Here are a small network's activations along a few directions, averaged over the inputs that share one value of a field.
Related values have similar rows: they may be neighbours, one step apart, or belong to one group.
In the rows, 500 means zero.
Random noise pushes rows far along 9 fixed directions. That doesn't count. These rows show it; they differ only by the noise:
[461 591 489 629 433 390 468 354 394 705 519 502 661 505 476 635 361 450
 298 680 300 618]
[276 472 513 682 545 440 512 506 358 527 587 608 630 430 432 458 475 269
 173 567 437 718]
[549 579 397 592 401 612 580 351 392 737 358 577 670 536 640 577 601 532
 541 617 261 700]
[603 482 520 616 411 339 525 558 155 754 426 533 767 340 722 623 672 522
 670 555 379 898]
[432 546 505 451 408 501 387 509 475 393 316 523 456 783 612 521 484 390
 622  92 702 503]
[723 591 478 531 405 265 511 375 477 504 452 435 488 535 631 645 341 663
 639 546 316 272]
[160 378 570 549 225 417 409 674 661 577 527 331 475 391 415 391 619 193
 429 244 756 646]
[505 497 520 555 521 540 550 463 517 503 583 689 572 348 503 465 507 605
 462 911 407 667]
[671 819 601 611 606 297 307 271 478 599 418 428 287 728 441 739 253 651
 428 197 486 237]
[388 534 253 499 463 731 573 318 629 508 432 518 555 715 495 520 463 389
 367 544 325 369]
[287 492 481 459 465 614 401 483 746 499 610 511 467 508 321 480 439 427
 342 670 634 526]


FASIB, 11 values:
pes: [539 408 373 355 246 423 588 438 641 550 517 258 608 565 517 618 308 460
 504 669 279 187]
zopaf: [415 547 594 465 464 477 432 684 532 480 474 387 456 434 406 463 580 502
 510 521 716 441]
nomos: [431 375 389 270 266 752 465 448 578 517 423 409 609 732 528 560 500 343
 588 459 630 570]
tiz: [350 270 282 441 713 581 598 667 353 176 652 482 589 517 409 431 468 290
 293 616 488 250]
piri: [305 448 282 496 585 426 492 524 684 496 705 276 464 411 325 557 480 271
 366 433 514 309]
godi: [601 381 497 556 691 489 541 608 482 598 546 477 581 414 398 467 417 575
 310 693 320 526]
tavu: [521 406 689 604 505 367 584 532 521 435 763 357 345  53 350 416 541 502
 331 657 535 528]
zef: [463 530 544 483 672 485 626 439 280 508 564 612 698 551 469 392 414 397
 389 571 340 654]
zor: [449 403 529 376 765 663 303 657 356 613 608 589 604 541 357 533 497 512
 361 536 700 762]
vakez: [438 596 318 526 517 690 554 308 490 592 362 523 580 699 546 561 484 447
 381 402 319 489]
rar: [446 384 383 342 341 465 558 515 591 526 592 265 612 532 461 462 465 354
 504 463 361 305]
FASIB is arranged as a star with 5 arms.
Name the neighbours of nomos, in listed order. -> pes, tavu
Name the neighbours of godi, in listed order. -> zor
Name the neighbours of zopaf, in listed order. -> tiz
Name the neighbours of piri, in listed order. -> vakez
